These are the activations of a small neural network, seen along a few directions. Each row is one input.
In each table, some parts of the input vary, and every possible input appears once, in random order.
Descriptions start from the smaller parts, as in this example, which fits no table here: one of 8 places around a ring, together with either a single point or one of 11 places around a ring or (one of 3 separate values, together with one of 6 places along a line).
Shared parts are said once, and a part with two or three values counts as separate values.

Other details of the inputs vary at random and push rows far along two fixed directions, the same in every table; ignore that.

Table:
row 1: -.06; .27; -.01; .14; -.47; -.45; .17; -.21; .34; -.49; -.14
row 2: .13; -.16; .06; -.08; .03; -.06; -.28; -.10; .57; -.23; .03
row 3: .35; -.10; -.10; -.43; -.26; .24; -.53; -.01; .59; .05; .27
row 4: .21; -.16; -.03; -.30; -.18; .06; -.45; -.05; .54; -.13; .16
row 5: .05; -.11; -.01; -.03; .36; .28; .12; .08; -.21; .18; .11
row 6: -.45; .10; .12; .38; -.15; -.27; .22; .07; -.64; .07; -.27
row 7: .48; .15; -.22; -.39; .04; .10; -.15; -.21; .81; -.19; .29
row 8: .24; .06; -.09; -.16; .18; .35; .02; .12; -.25; .34; .11
row 9: .02; .01; .03; .10; .41; .22; .08; .04; -.16; .18; .03
row 10: -.07; .07; .06; .30; -.14; -.21; .46; .15; -.60; .03; -.30
row 11: -.27; .19; .09; .35; -.27; -.18; .31; .13; -.69; .08; -.28
row 12: .16; .04; .09; .20; -.53; -.46; .06; -.01; .23; -.34; -.33
row 13: -.20; -.06; .07; .16; .52; .13; .03; -.02; -.14; .17; .01
row 14: -.24; -.17; .10; .18; -.59; -.52; -.02; -.03; .13; -.42; -.27
row 15: .48; -.21; -.11; -.38; -.20; .13; -.23; .02; .50; -.11; .14
row 16: -.10; .22; -.09; -.08; .64; .27; .15; -.17; .03; .09; .24
row 17: -.06; -.14; -.02; -.08; .39; .26; .02; .08; -.21; .18; .14
row 18: -.19; -.01; .09; .08; -.69; -.43; -.26; -.03; .17; -.20; -.18
row 19: .02; -.09; -.04; -.05; .26; .29; .10; .11; -.28; .20; .10
row 20: .24; .11; -.12; -.24; .14; .41; -.09; .15; -.24; .49; .17
row 21: -.12; -.21; .02; -.01; .50; .22; .03; .02; -.15; .18; .13
row 22: -.37; -.01; .14; .38; -.01; -.27; .38; .09; -.58; -.07; -.28
row 23: -.16; .19; -.10; -.07; .69; .24; .11; -.23; .08; .14; .27
row 24: -.10; .03; .07; .02; -.67; -.35; -.24; .01; .17; -.20; -.16
Each input here is: one of 4 places along a line, together with either a single point or one of 5 places along a line.
Q: Changing only the place on the line of 4 turns row 20 into row 3. The same change can be made to row 8. Which row results?
A: row 11
Q: Which other rows agree with row 14 in the place on the line of 4? List them by row number.
A: row 6, row 13, row 18, row 21, row 23
Q: A walk changes only the place on the line of 4. It starts at row 15 and steps to row 19. List the rest of the walk in order.
A: row 17, row 14

Table:
row 25: -.31; .10; .08; .13; -.15; -.29; .03; .02; -.28; -.06; -.20
row 26: .25; -.16; -.05; -.13; -.20; -.08; .01; -.07; .23; -.09; -.04
row 27: .11; .09; .03; -.10; -.31; -.02; -.24; -.06; .25; .01; .00
row 28: -.41; .13; .14; .47; .37; -.10; .50; .17; -.80; .33; -.27
row 29: -.15; .08; .19; .41; -.60; -.38; .20; .11; -.39; -.30; -.35
row 30: -.45; .08; .11; .53; .43; .02; .38; .15; -.94; .30; -.28
row 31: -.28; .07; -.01; .15; -.22; -.24; .20; -.03; -.15; -.15; -.06
row 32: .13; .05; -.19; -.28; .52; .55; .07; .09; -.18; .42; .36
row 33: -.21; -.09; .16; .27; -.14; -.15; .06; .06; -.21; -.21; -.15
row 34: .11; .03; -.02; -.21; -.31; -.09; -.24; .01; .20; -.07; -.02
row 35: .12; -.23; -.10; -.20; .71; .44; .02; -.07; .00; .34; .28
row 36: .23; -.14; -.07; -.26; -.26; -.12; -.15; .00; .23; -.12; .05
row 37: .14; .08; -.10; -.07; -.33; -.09; -.15; -.07; .27; -.05; .04
row 38: -.02; .00; -.15; -.17; .63; .49; -.15; -.08; .03; .42; .39
row 39: .10; .13; -.02; -.07; .11; -.12; -.01; -.23; .52; -.34; .08
row 40: .31; -.07; .02; -.05; -.24; -.15; -.14; .06; .36; -.04; -.05
row 41: .15; -.09; -.06; -.15; -.27; .10; -.07; .04; .25; -.18; .05
row 42: .23; -.10; .02; -.02; -.15; .01; -.22; .06; .25; -.06; -.08
row 43: .00; -.18; .00; -.14; -.11; .08; -.13; -.02; .36; -.24; .10
row 44: -.30; .12; .15; .21; -.23; -.24; .00; -.08; -.11; -.04; -.18
row 45: .07; -.21; -.11; -.34; .72; .43; -.11; .02; -.08; .33; .35
row 46: .18; .28; -.04; .01; .04; -.05; .14; -.11; .21; -.21; -.03
Q: Changing only one part turns row 46 into row 39. The same change can be made to row 37. Which row results?
A: row 38
Q: What do these inputs look like to the network?
A: one of 2 separate values, together with either a single point or one of 10 places around a ring

Table:
row 47: .21; -.16; .01; -.13; -.97; -.44; -.24; -.01; .50; -.44; -.16
row 48: -.19; -.03; .09; .16; -.04; -.07; .02; .11; -.32; .13; -.13
row 49: .03; -.05; .03; -.01; -.04; .07; -.04; .03; -.05; -.02; .01
row 50: .16; -.12; -.03; -.25; .21; .35; -.31; .09; .08; .26; .22
row 51: .05; -.17; .07; -.03; -.65; -.47; -.28; -.12; .59; -.47; -.16
row 52: -.25; .21; .02; .17; .02; -.04; .14; -.02; -.29; .04; -.06
row 53: .20; .07; -.08; -.09; -.06; .00; .08; -.03; .14; -.07; .05
row 54: .08; -.03; -.08; -.25; .42; .35; -.26; -.10; .34; .16; .32
row 55: -.15; .05; .07; .25; .09; -.07; .26; .06; -.33; .02; -.16
row 56: -.14; .10; .03; .15; -.22; -.09; .17; .15; -.52; .19; -.17
row 57: .11; .04; .00; -.03; .04; .06; -.08; .01; .10; .02; .01
row 58: .29; -.09; -.14; -.30; .22; .40; -.13; .05; .11; .23; .27
row 59: -.04; .24; .00; .15; -.05; -.11; .27; .02; -.33; .09; -.14
row 60: .14; -.25; -.06; -.32; .34; .32; -.34; .02; .23; .23; .27
row 61: -.01; .20; .00; .14; -.09; -.10; .24; .07; -.34; .10; -.16
row 62: -.06; .13; .00; .13; -.16; -.07; .16; .08; -.38; .14; -.13
row 63: -.09; -.04; -.04; -.07; .15; .01; .00; -.11; .17; -.11; .12
row 64: .06; -.02; .02; .00; .09; .03; -.08; -.02; .16; .03; .00
row 65: -.17; -.08; .08; .15; -.01; -.02; .08; .11; -.34; .09; -.11
row 66: -.12; .19; .05; .20; .05; -.08; .18; .01; -.29; .04; -.13
row 67: .09; -.19; .08; .00; -.66; -.39; -.25; -.09; .57; -.48; -.15
row 68: .10; -.16; .06; -.01; -.58; -.49; -.12; -.13; .62; -.59; -.19
row 69: .18; -.09; -.08; -.26; .51; .29; -.18; -.09; .34; .14; .28
row 70: -.13; -.03; .06; .12; -.08; .00; .08; .13; -.38; .08; -.10
row 71: .18; -.16; -.05; -.23; .34; .36; -.31; -.01; .28; .22; .26
row 72: -.10; .14; .04; .18; .06; -.05; .24; .02; -.28; -.03; -.11
row 73: .06; -.03; .01; .01; .13; .03; .02; -.06; .17; -.07; .04
row 74: .24; -.10; -.07; -.28; .29; .40; -.33; .03; .23; .22; .28
row 75: -.14; .04; .04; .16; .14; -.11; .16; .01; -.21; .04; -.12
row 76: -.01; .05; .03; .06; .10; -.03; .01; -.06; .09; .00; -.02
row 77: -.17; .26; -.03; .11; -.07; -.08; .22; -.01; -.35; .10; -.07
row 78: .38; -.04; -.15; -.32; .29; .38; -.09; .02; .25; .16; .27
row 79: .23; .02; -.19; -.36; .31; .39; -.13; -.06; .28; .14; .37
row 80: -.23; .16; .03; .15; .03; -.03; .20; -.02; -.30; -.03; -.05
row 81: .00; -.06; .05; -.03; -.58; -.40; -.20; -.18; .65; -.55; -.08
row 82: -.21; -.11; .06; .15; .04; -.07; .15; .11; -.41; .07; -.11
row 83: -.14; .03; .02; .16; .20; -.07; .25; -.02; -.19; -.04; -.06
row 84: .02; -.17; -.01; -.06; .06; .03; -.06; -.01; .10; -.05; .06
row 85: -.12; .12; .05; .23; .01; -.06; .27; .08; -.38; .00; -.17
row 86: -.35; .14; .03; .21; .13; -.13; .22; -.06; -.32; .03; -.09
Q: What do these inputs look like to the network?
A: one of 2 separate values, together with one of 4 places along a line, together with one of 5 places along a line
Q: Changing only the place on the line of 5 turns row 61 into row 59. The same change can be made to row 78. Which row results?
A: row 53
Q: Changing only the place on the line of 5 turns row 65 into row 67. The same change can be made to row 56. Which row results?
A: row 62
Q: Change only the choice among 2 separate values in row 79. List by row number the other rows that result.
A: row 77
Q: Change only the place on the line of 5 in row 72. List by row number the other rows that result.
A: row 49, row 70, row 80, row 85
Q: Change only the place on the line of 4 in row 48. List by row number the other rows that result.
A: row 50, row 56, row 60
Q: Change only the choice among 2 separate values in row 69. List by row number the other rows that result.
A: row 83
